A small network was trained on invented records. Each row is its activation on one of them, seen along a few directions.
Each row is followed by the record's values for the fields N, K, C, E.
A field that a record lacks is left out.
The largest differences between rows may come from other fields.
In the rows, zero is written as 500.
Random noise pushes rows far along 17 fixed directions. That doesn't count. These rows show it; they differ only by the noise:
300  489  637  546  489  434  397  478  542  556  512  499  641  418  526  709  581  662  256  448  607  514  499  409  635  381  573  679  490  569  408  421  446  570  525
682  391  487  348  509  510  693  590  325  577  396  647  608  569  460  500  478  454  702  453  360  323  762  586  466  499  578  426  426  532  485  546  395  416  440
540  304  414  422  514  369  317  405  527  296  446  649  335  683  447  416  446  393  565  602  452  573  408  666  497  415  559  374  683  629  437  565  469  377  595
540  613  308  615  559  544  661  438  333  456  608  542  568  498  415  521  472  409  532  456  598  492  583  434  488  461  628  507  289  437  547  554  387  515  453
678  485  589  582  572  506  205  442  394  330  252  422  457  324  456  618  227  563  594  497  494  585  703  441  591  576  528  448  461  786  590  547  627  479  657
694  443  528  393  557  760  446  405  523  457  707  527  407  588  459  257  527  530  485  472  412  562  588  783  521  424  589  560  642  656  469  447  437  535  431
422  640  321  582  701  655  431  633  437  325  591  545  726  263  413  622  436  637  328  220  901  658  560  364  669  510  520  312  403  676  538  584  295  607  361
267  534  493  308  529  522  415  726  383  663  343  511  606  429  378  826  525  343  501  343  591  621  531  459  593  714  427  251  455  489  482  324  582  603  490
475  237  641  561  521  352  601  445  741  697  612  437  574  676  554  509  751  442  488  519  447  505  250  485  342  509  782  742  358  213  510  626  453  303  519
595  358  502  515  394  513  516  517  325  714  426  542  325  533  536  284  598  479  510  545  602  561  515  603  511  463  350  533  560  384  464  674  508  595  679
360  714  644  419  512  655  251  557  369  423  337  504  462  230  559  440  453  629  390  723  563  424  635  401  559  384  202  572  460  561  515  489  710  511  408
555  737  418  812  595  587  548  316  466  421  387  311  429  453  434  616  352  553  605  381  441  688  450  401  522  607  361  477  412  453  573  463  435  579  428
411  437  632  546  352  485  387  375  540  608  435  370  505  436  549  625  539  644  351  492  459  476  510  559  590  395  425  621  641  550  411  301  482  681  648
536  667  305  464  546  566  651  481  674  474  547  559  333  682  598  406  637  677  569  468  377  256  415  617  436  450  349  410  527  289  567  499  358  272  381
474  354  476  442  546  530  664  556  383  672  483  535  477  651  294  674  422  236  432  511  476  631  503  639  648  472  579  515  580  601  409  496  472  597  597
188  478  480  286  397  503  271  556  156  315  507  550  592  542  456  447  434  196  633  624  362  584  528  312  434  512  496  491  414  505  414  322  691  518  489
495  461  609  465  538  418  329  735  628  274  717  640  430  508  662  456  513  479  528  457  610  615  327  610  557  619  748  406  811  677  397  465  551  429  284
586  432  499  628  668  421  653  671  277  227  619  496  711  268  754  342  218  691  468  494  570  291  489  418  503  366  481  603  406  663  388  650  450  448  230
460  578  702  692  543  473  738  586  603  748  502  419  507  419  588  692  565  618  351  440  558  548  354  572  613  526  441  651  614  429  382  450  449  639  298

421  635  404  501  589  153  564  634  387  618  442  793  251  617  397  801  554  108  579  590  732  679  342  603  526  732  705  274  448  379  450  526  686  425  431
K=k5, C=c5, E=e2
372  511  503  146  568  604  278  745  589  471  541  676  429  467  605  202  719  585  432  532  622  449  406  613  426  504  268  317  554  420  500  570  596  364  342
N=n1, C=c2, E=e2
564  637  555  467  436  499  555  328  536  637  687  612  482  616  435  545  719  397  569  445  430  551  602  651  429  578  779  547  470  405  471  274  473  574  362
N=n1, C=c5, E=e2
404  398  388  379  496  524  752  673  496  524  405  413  577  395  396  480  402  148  524  700  501  451  279  645  362  471  258  243  560  392  463  471  532  635  348
N=n1, C=c2, E=e1
504  590  423  473  494  907  822  603  610  717  635  515  373  833  247  358  691  229  530  561  422  677  499  463  564  486  509  624  570  320  630  733  394  442  537
K=k1, C=c1, E=e2
433  587  328  483  483  622  493  363  424  519  563  496  593  556  366  477  613  431  533  421  534  546  595  365  432  498  531  475  262  342  602  493  410  514  560
K=k1, C=c4, E=e1
365  704  658  562  506  250  253  483  666  388  271  382  499  273  673  846  398  720  440  579  458  284  496  324  509  574  452  511  372  533  569  320  753  390  531
K=k1, C=c4, E=e1
369  579  389  619  343  429  468  397  563  351  550  483  455  554  497  532  566  427  539  597  503  500  374  405  433  416  603  523  527  398  526  432  436  483  578
K=k4, C=c2, E=e1
394  551  668  517  703  413  452  517  730  344  545  604  583  525  595  534  522  801  336  366  458  584  353  491  590  451  488  600  608  674  355  501  391  407  192
N=n2, C=c6, E=e2
478  682  445  491  585  533  449  315  302  479  449  551  440  577  360  489  486  337  643  471  395  693  584  476  436  633  467  451  293  426  504  408  580  545  387
K=k1, C=c6, E=e2
810  243  848  333  522  458  495  456  461  783  197  541  593  367  462  595  464  574  517  657  368  275  894  666  492  437  621  657  374  661  527  592  622  422  622
K=k1, C=c6, E=e1
249  428  438  397  623  711  534  469  489  386  528  360  684  697  296  601  393  390  512  328  212  733  356  435  536  500  419  509  499  578  422  315  348  523  392
K=k4, C=c2, E=e2
455  645  586  338  444  533  692  606  371  814  642  913  476  639  345  603  765  383  345  488  661  578  757  669  708  420  701  574  637  567  336  458  408  665  367
N=n1, C=c5, E=e1
605  394  701  643  480  481  457  481  530  379  293  408  578  288  663  299  411  743  548  572  465  477  483  419  436  419  267  576  578  553  460  665  459  530  383
K=k4, C=c6, E=e1
510  284  588  641  342  467  482  557  419  469  719  430  736  409  469  439  513  249  541  421  680  763  472  353  460  581  863  573  533  553  457  537  458  753  557
N=n1, C=c4, E=e1
328  592  665  449  173  383  356  637  798  523  445  799  474  642  559  604  895  543  558  584  596  462  576  323  570  478  686  482  847  404  511  549  400  374  527
N=n1, C=c5, E=e2
519  310  509  582  446  255  349  403  458  567  311  460  193  536  471  598  384  318  466  732  558  607  313  651  531  495  486  488  622  528  466  553  700  497  824
K=k4, C=c6, E=e1
516  411  434  668  570  609  664  373  549  417  577  325  756  579  390  522  410  452  551  418  374  540  500  245  456  460  631  652  316  453  597  622  323  428  508
N=n1, C=c3, E=e2
533  503  575  551  414  657  644  609  752  657  496  390  691  452  517  530  751  642  586  290  528  500  478  413  411  616  537  467  488  297  616  524  274  500  408
K=k3, C=c2, E=e2
450  244  346  553  431  290  299  495  572  185  484  547  620  612  507  453  489  442  641  441  566  566  398  213  406  503  754  408  433  520  588  730  384  288  746
K=k1, C=c6, E=e1
470  496  556  384  446  605  255  279  882  393  575  509  462  732  432  563  667  644  447  538  295  402  577  484  514  375  726  647  575  562  614  412  434  253  665
K=k2, C=c4, E=e1
744  687  465  313  499  769  468  610  416  483  569  669  421  464  399  337  541  423  639  529  535  446  862  577  500  560  635  396  455  612  662  558  571  455  472
N=n1, C=c5, E=e1
482  234  406  420  656  556  775  460  308  432  631  425  805  634  365  456  291  387  487  308  278  582  479  571  498  419  512  535  427  672  312  412  291  637  372
K=k3, C=c4, E=e2
813  512  551  660  654  427  723  465  405  563  363  437  385  572  349  722  177  271  723  412  309  700  563  657  568  756  617  406  537  688  485  466  574  594  440
N=n1, C=c4, E=e1
351  846  288  555  426  411  577  419  296  387  453  485  400  436  488  769  266  458  446  568  443  307  605  495  627  450  345  397  522  592  445  164  593  675  526
K=k3, C=c6, E=e1
459  549  287  499  430  351  457  340  196  237  626  572  373  659  634  366  311  569  550  526  298  321  551  505  522  357  460  571  511  607  373  333  520  461  602
K=k3, C=c5, E=e2
489  595  459  458  479  674  455  502  488  319  475  575  632  461  368  507  461  512  526  476  510  542  698  389  567  417  519  432  552  679  533  508  371  541  444
K=k2, C=c4, E=e1
561  368  252  499  354  491  925  605  404  632  450  329  602  489  457  608  362  297  569  596  432  144  521  541  416  412  453  400  407  354  586  478  424  552  706
K=k3, C=c2, E=e1
604  94  539  408  730  530  680  671  444  541  564  385  799  485  499  457  320  486  465  360  455  467  454  526  482  517  572  539  368  616  457  667  426  417  450
K=k3, C=c5, E=e2
614  329  427  398  570  342  405  576  202  596  522  523  612  223  638  412  430  546  445  400  772  365  600  611  432  571  464  335  271  500  464  518  617  607  551
N=n1, C=c5, E=e2
114  611  549  718  406  483  404  629  388  358  458  429  638  344  633  530  490  713  334  402  680  695  326  84  658  438  241  630  594  514  377  546  418  658  458
K=k4, C=c6, E=e2
389  464  236  351  254  569  617  499  269  639  473  457  486  636  600  270  690  518  716  384  360  327  496  477  311  529  195  346  430  127  504  368  384  540  615
K=k4, C=c6, E=e1
739  443  516  457  459  715  645  643  714  636  347  429  570  422  436  550  576  584  633  298  522  490  624  633  508  644  438  227  670  528  612  534  301  590  468
K=k5, C=c6, E=e1
517  163  458  225  424  398  256  718  797  434  416  540  517  345  625  424  580  550  388  605  756  249  398  703  454  446  408  136  750  545  548  598  532  414  659
K=k1, C=c3, E=e2
767  489  417  574  392  452  716  343  597  737  526  543  293  673  390  665  597  455  572  316  459  578  539  897  560  599  678  356  739  537  454  302  311  696  606
K=k4, C=c6, E=e1
437  182  743  417  570  478  177  564  510  463  606  306  718  333  678  338  469  621  402  398  519  590  393  394  426  577  541  642  400  573  455  508  667  510  530
N=n1, C=c4, E=e1
422  558  505  384  404  195  505  568  544  582  434  686  528  452  708  590  687  690  498  433  552  227  504  585  438  519  433  336  523  369  397  347  473  480  385
N=n1, C=c4, E=e2

Which values does each new row have?
636  458  506  511  465  534  262  275  435  588  248  717  219  456  321  344  614  548  381  764  758  640  631  678  544  248  386  524  536  550  542  785  469  499  746
K=k4, C=c2, E=e1
516  223  642  598  374  578  374  580  503  524  504  200  485  357  582  484  299  467  375  627  537  519  419  457  607  451  472  662  713  656  510  544  658  619  812
K=k2, C=c6, E=e1
558  672  337  493  297  579  453  604  516  494  640  486  394  407  641  393  594  601  491  480  661  260  629  456  508  504  501  413  527  417  651  472  540  544  697
N=n1, C=c4, E=e1
585  466  545  415  355  592  544  645  625  516  443  680  305  648  440  487  552  505  426  660  501  414  644  619  708  304  553  546  858  709  499  646  430  455  698
K=k5, C=c2, E=e2
626  721  537  590  548  516  254  219  583  357  246  589  445  258  423  555  496  747  453  599  639  511  698  557  505  381  373  391  463  629  577  513  449  517  433
K=k1, C=c5, E=e1
425  188  513  292  406  654  513  400  530  675  335  503  583  851  208  526  587  325  577  467  207  656  588  487  535  419  467  531  608  511  488  536  330  466  755
N=n1, C=c5, E=e1
396  358  464  587  545  565  529  482  801  335  675  307  618  657  371  580  468  232  567  401  410  801  164  469  443  639  684  396  667  492  507  419  393  536  396
K=k1, C=c4, E=e1
688  514  394  576  410  731  727  570  463  568  646  492  286  660  447  278  435  422  452  611  495  456  608  537  642  354  490  661  661  560  579  729  471  542  739
N=n1, C=c4, E=e1
360  466  406  339  376  453  371  689  315  536  360  676  524  391  362  555  558  180  515  741  789  468  622  363  484  471  550  338  398  430  592  663  640  473  687
K=k2, C=c2, E=e1
451  567  449  390  348  556  429  874  255  498  437  543  268  577  614  386  415  351  742  388  481  646  488  463  610  800  247  226  807  516  453  461  680  611  552
K=k1, C=c4, E=e2
288  393  740  328  401  478  381  618  597  767  410  509  553  461  626  590  720  768  256  439  519  415  505  510  621  432  354  642  611  489  385  407  520  558  593
K=k4, C=c6, E=e1
490  648  486  433  447  626  487  560  659  579  585  455  383  543  480  501  610  413  464  634  501  367  549  459  493  516  567  564  448  382  671  519  654  390  632
N=n1, C=c4, E=e2
433  347  465  252  375  574  425  840  384  462  644  547  804  397  631  496  519  583  502  274  592  277  732  376  578  544  634  379  557  644  494  428  441  528  580
N=n1, C=c6, E=e2
299  720  405  355  572  512  570  569  271  417  416  525  437  611  537  560  324  461  555  624  221  271  572  360  542  470  236  540  376  466  469  385  685  342  422
K=k2, C=c4, E=e2
398  661  312  461  580  595  580  633  583  399  491  467  531  430  440  596  487  421  499  559  586  381  416  429  449  504  456  352  352  388  648  528  494  368  433
K=k4, C=c2, E=e2
490  645  579  693  499  268  790  518  341  571  405  608  528  383  513  668  408  413  459  636  561  460  507  513  548  425  487  575  483  500  353  500  504  653  293
N=n1, C=c2, E=e2
664  534  502  494  646  612  608  390  427  718  478  525  448  435  278  548  492  313  425  559  631  623  615  687  511  533  553  491  339  498  546  562  557  626  469
K=k2, C=c6, E=e1
649  291  640  476  398  483  571  677  528  472  537  496  437  690  608  380  427  477  673  403  270  555  494  544  562  607  596  539  805  661  414  537  491  500  554
K=k1, C=c4, E=e2
